Each row below holds a small network's activations on one input, seen along a few directions.
In each table, some parts of the input vary, and every possible input appears once, in random order.
A made-up example of a description, with smaller parts first: ring(5) and (point or line(9) or (values(3) and line(4))).
Shared parts are said once, and a part with two or three values counts as separate values.

Other details of the inputs vary at random and push rows far along two fixed directions, the same in every table; ignore that.
These rows show it; all are for the same input, with only those details redrawn:
[-16  18  10 -19   2  -7 -14  -5  -2  -8  36]
[ 52 -50 -23 -25  22  11   1  14  -5   0 -23]
[ 46 -43 -20 -24  21   8  -1  13  -6  -2 -17]
[ 20   2  -7  -7  35 -21 -21  13 -18 -21  24]
[  0 -24   2 -40 -22  27   9 -10  16  15  -4]
[ -9 -22   6 -44 -32  32  12 -15  21  19  -2]
[  6 -24  -1 -36 -14  22   6  -7  12  11  -3]

A family of inputs:
row 1: [ 18   6 -10  32  31 -25  -2  17 -11  -7  19]
row 2: [-29  37  18  26 -25 -17  -2  -9  19  -5  19]
row 3: [ 27   5 -13   2  29 -27  -4  23 -15 -13  11]
row 4: [-30  16  25  -7  -6  -9 -27 -18  21 -22  28]
row 5: [ -8   1   6 -11 -55  16  25  -9  12  24 -37]
row 6: [-11 -20  13 -29 -41  30  12 -17  10  10 -31]
row 7: [ 43 -42 -21  -2  22  -1  12  18   8   6 -22]
row 8: [  6  11  11   1  23 -18 -32   0 -27 -31  10]
row 9: [ 28  -8 -10  24  42 -18  -5  17 -11 -12  14]
row 10: [ 46 -55 -14   2  22  22  -7  -4  -7 -14 -37]
row 11: [-27  47   5   1 -26 -23  10   4   6  10  29]
row 12: [ 24  -1  -9  -7  37 -21 -21  14 -19 -21  22]
row 13: [-23  27   6  10  -6 -21   4   2  12   5  30]
row 14: [-29  38   3  26 -14  -8  13  -9  -5  14  28]
row 15: [-23  24  20   5  15  -7 -24 -22 -18 -22  17]
row 16: [ 48 -32 -15 -10   6  -5   3  18   5 -13 -39]
row 17: [ 53 -37 -25  12   4 -13  11  22  16  -1 -49]
row 18: [-27   9  15 -12   1  -2 -14 -13  14  -3  38]
row 19: [ -3  -9   5 -22 -52  15  22  -6  30  13 -32]
row 20: [ 21  -4  -5  -2  38 -11 -18  10 -37 -12  13]
row 21: [-32  35  14  23 -32  -5   7 -17   9   2   9]
row 22: [ 44 -52 -18   8  18  16   2   2  -6 -13 -40]
row 23: [ 28  11 -17  10  23 -33   1  27 -16  -8   8]
row 24: [-21  42  11   3 -34 -24   1   0  15  -6   9]
row 25: [ 12   3 -10  15  46 -16  -5   5 -37 -10  10]
row 26: [-29  31  12   7   6  -5   7 -13 -17   8  23]
row 27: [-25  43  11  23 -13 -18   4 -11  -9   0   1]
row 28: [-35  20  26   8 -11  -4 -16 -18  17 -20  29]
row 29: [ 24  11 -20  27  27 -41   0  26  -5  -4  11]
row 30: [ -8 -22   0 -38 -35  27  22  -8  22  21  -9]
row 31: [-33  40  18  16 -14 -12   2 -16  -8  -3   6]
row 32: [-14 -18   4  -9 -30  39  30 -20  14  29  -8]
row 33: [ -5 -19   6 -11 -14  23  10 -20   2   4 -30]
row 34: [ 18  -7  -8  17  46  -6 -18   0 -29 -18  23]
row 35: [-13 -10  -1 -10 -31  30  40 -17   3  41 -25]
row 36: [ -7 -21   8 -35 -43  23  10 -12  30   3 -25]
row 37: [-73  51 -19  19  21  39 -55  46   4  24 -12]
row 38: [-22  20  11   0  21  -1 -11 -18 -25  -2  29]
row 39: [ 24   4  -4  36  26 -29 -13  15  -4 -26   1]
row 40: [-10 -25   5 -11 -17  28  16 -13  22  17   3]
row 41: [-34  32  27  -6 -28  -3  -4 -13  -1  -5   9]
row 42: [ 26 -37  -7  -6   8  -2  -6   5  18 -15 -25]
row 43: [  8  27   3  20  11 -32 -11  13 -26 -20  -1]
row 44: [-37  41   8  11 -22  -3  22 -15  -8  26  14]
row 45: [ 39 -38 -19 -12  18   9  10  15 -24   7 -26]
row 46: [-34  16  22  -1   1   6 -14 -20   9  -3  48]
row 47: [ 16   6  -1  30  29 -18 -14   3 -17 -28   3]
row 48: [  7 -24   7 -33 -22  18  -6 -11  19  -7 -19]
row 49: [  8 -10  -2 -14  -8  12  18   3 -11  18 -13]
row 50: [  3   3  13  16  28 -14 -34  -5  -1 -35  23]
row 51: [ 13  13   1  22  32 -22 -11   2 -26 -23  -7]
row 52: [-23  37   9   5 -11 -14   8   2 -19  11  22]
row 53: [  3 -28  -5 -16  -5  11  10  -2  20  10  -3]
row 54: [-10 -16  -3  -2 -35  34  36 -16  13  35 -15]
row 55: [-12 -19  13 -19 -39  19  13 -15  42   9 -22]
row 56: [ -1  -2  -6 -11 -38  15  34   1  -1  38 -23]
row 57: [-34  27  19   5 -31 -14  -1 -10  29  -4  12]
row 58: [  9  10   8  27  24 -24 -19   6   0 -29  13]
row 59: [-30  30  16  22 -21  -5   1 -16   4  -6  13]
row 60: [ 47 -32 -27  20  13  -1  22  20   2  16 -25]
row 61: [-30  28 -50  28  68  30 -51  73 -23  30 -12]
row 62: [ 37 -46 -23   6  25  17  12   5 -14   3 -19]
Changing only one part turns row 5 into row 56. The same change can be made to row 33. Which row results?
Answer: row 25
Changing only one part turns row 57 into row 13. The same change can be made to row 42. Which row results?
Answer: row 53
Describe the family of inputs behind these rows.
Answer: values(2) and (point or (line(5) and ring(6)))
Change only the line(5) part in row 32. List by row number the other rows that result.
Answer: row 14, row 34, row 54, row 62
Change only the values(2) part in row 41. List by row number the other rows that result.
Answer: row 49

A family of inputs:
row 63: [-20  -2   7 -23 -26  17  14 -12  14  20   5]
row 64: [-14   2   9  -7  -4   7   1 -14   3   2  13]
row 65: [ 29 -32 -11  -4 -16  12  18   3  13   8 -36]
row 66: [ 48 -21 -21   7  40 -19 -16  28 -15 -19 -12]
row 67: [ 15 -22  -9 -13   0   5   2   7  10   3 -17]
row 68: [-45  32  22 -15 -28   4   1 -17   9  11  36]
row 69: [ 36  -9 -13  13  39 -20  -7  12 -28 -17  -5]
row 70: [-26  47  17  20  26 -33 -27  -4 -21 -25  57]
row 71: [ 24 -41  -9 -12  -6  24   6  -1  13   3 -30]
row 72: [-24  55  14  29  15 -48 -22   3  -9 -28  43]
row 73: [-53  28  30 -15 -43  16  12 -31  12  14  22]
row 74: [ 12 -21  -3  -7 -24  12  19  -5  20  11 -29]
row 75: [ 46  -1 -20  28  48 -38  -6  22 -29 -21   1]
row 76: [-27 -11  17 -23 -43  33   9 -24  30  15  -7]
row 77: [ 25 -22  -9   5  24  -5 -10   8  -2 -14 -12]
row 78: [ 48 -21 -18  14  41 -17  -5  16 -30 -15 -14]
row 79: [-77  34  14  -6 -39  43   0 -13  22  38  10]
row 80: [ 18 -27  -8  -5  11   9   5  -2  -2   3 -11]
row 81: [  8 -31  -1 -16 -12  27  15 -10  10  14 -16]
row 82: [  6   0 -30  10  28  11 -10  36 -12  19 -18]
row 83: [-21  52  15  27  38 -46 -41   3 -18 -42  54]
row 84: [ 34  -7 -12  19  24 -25  -4  18  -9 -17 -11]
row 85: [ 18 -45  -8 -29 -26  33  19   0  25  20 -39]
row 86: [ 36 -10 -17   8  35 -21 -17  24 -15 -21  -1]
row 87: [-24  54  16  25  26 -45 -32   1 -19 -36  44]
row 88: [-50  30  24 -20 -38   8  -2 -19  25   8  25]
row 89: [ 20 -20  -4  -2   0   5   0   1  -1  -4 -23]
row 90: [ 37  -9 -14  15  36 -19  -7  13 -30 -18  -3]
row 91: [-38  43  20   7  -1 -19  -9 -15 -11 -10  39]
row 92: [-63  53   9  13 -12  12 -12   0  -4  18  16]
row 93: [-19  -1   7 -24 -26  18  14 -13  14  19   5]
row 94: [ 24 -17  -7   5  -5  -3   8   6   6   0 -22]
row 95: [ 16 -46  -8 -24 -46  42  43 -13  24  36 -44]
row 96: [ 40 -11 -14  22  54 -28 -25  22 -21 -34   1]
row 97: [-47  33  27  -7 -31   2  -4 -24  14  -2  20]
row 98: [ -6  -7 -20   8 -14  31  17  17   8  38 -40]
row 99: [ 34 -38 -14  -5  13  14   6   3  -6   1 -19]
row 100: [ 33 -31 -10  -3   7   6   3   6  -2  -5 -33]
row 101: [  4 -35  -4 -33 -35  39  27 -10  19  30 -23]
row 102: [ 38 -29 -16   3   4   1  18   8  -5   8 -25]
row 103: [-54  28  28 -13 -56  15  24 -30  24  24  20]
row 104: [  4  22  -1  21  19 -32  -3   6 -16 -12  20]
row 105: [-29  50  19  18   9 -32 -26  -5 -14 -29  41]
row 106: [-13   6   6 -12  -8   3   4  -4   2   7  15]
Changing only one part turns row 81 into row 106. The same change can be made to row 77. Which row results?
Answer: row 67
Describe the family of inputs behind these rows.
Answer: line(4) and (point or (values(2) and line(5)))
Start at row 65 and move only the line(5) part, one step at a time. The first step leads to row 94. Which rows follow, in order?
Answer: row 84, row 74, row 72
Change only the line(4) part in row 78. List by row number the other rows that result.
Answer: row 68, row 70, row 102

A family of inputs:
row 107: [ 11  31   0  42  41 -53 -13   0 -26 -36  18]
row 108: [-40  21  21 -37 -44  20  -8 -18  12   5  19]
row 109: [-48  16  32 -22 -30  15  10 -34   4  12  12]
row 110: [ 43 -49 -12 -18 -14   9  18  12  18   7 -61]
row 111: [ 11  13   0  25  52 -29 -32  12 -21 -33  53]
row 112: [ 23  34  -9  21  31 -55 -10  22 -27 -24  43]
row 113: [ 41 -62 -17 -13  13  28  17 -12  -2   6 -52]
row 114: [ 45 -66 -15 -15   3  38  -6   8  12  -3 -44]
row 115: [ 40 -62 -19 -25  10  27  -2   3  15  -2 -53]
row 116: [ 42 -60 -13 -32   7  22   2  11   7   3 -54]
row 117: [-81  40  41 -22 -79  16   9 -42  54  13  16]
row 118: [-46   8  20 -26 -23  16   5 -31  29  13  30]
row 119: [-76  38  42 -28 -75   9  30 -37  45  31  34]
row 120: [-45  11  26 -33 -26  12   9 -23  21  18  29]
row 121: [-40  15  24  -1 -51  14  17 -24  36  15  32]
row 122: [-74  45  -6   4 -27  42  -8  20  15  43 -11]
row 123: [ 21  39  -2  32  27 -52  -9  10 -44 -30  26]
row 124: [ 15  34   4  57  41 -50 -22   7 -34 -42  35]
row 125: [ 12  33   7  35  38 -58  -9   8 -34 -31  18]
row 126: [-18  46 -35  45  60 -19 -28  54 -32  15  22]
row 127: [ 52 -57 -17   2 -12  22   9  12  19  -1 -52]
row 128: [ 20  39  -5  20  24 -53 -27  25 -26 -38  25]
row 129: [ 51 -54 -20 -23   0  29  22  -1 -21  12 -44]
row 130: [  8  18   6  36  49 -25 -31   1 -38 -38  36]
row 131: [ 50 -58 -25  -7   2   8  30   4  22  13 -43]
row 132: [-37  16  17 -36 -36  17  10 -20  11  18  38]
row 133: [ 19 -28 -45  18  17  50  16  34 -16  53 -74]
Changing only one part turns row 115 into row 118. The same change can be made to row 117. Which row results?
Answer: row 131
Describe the family of inputs behind these rows.
Answer: values(3) and (point or (values(2) and line(4)))
List by row number the other rows that have the values(3) part in common with row 133.
Answer: row 107, row 109, row 113, row 123, row 124, row 125, row 129, row 130
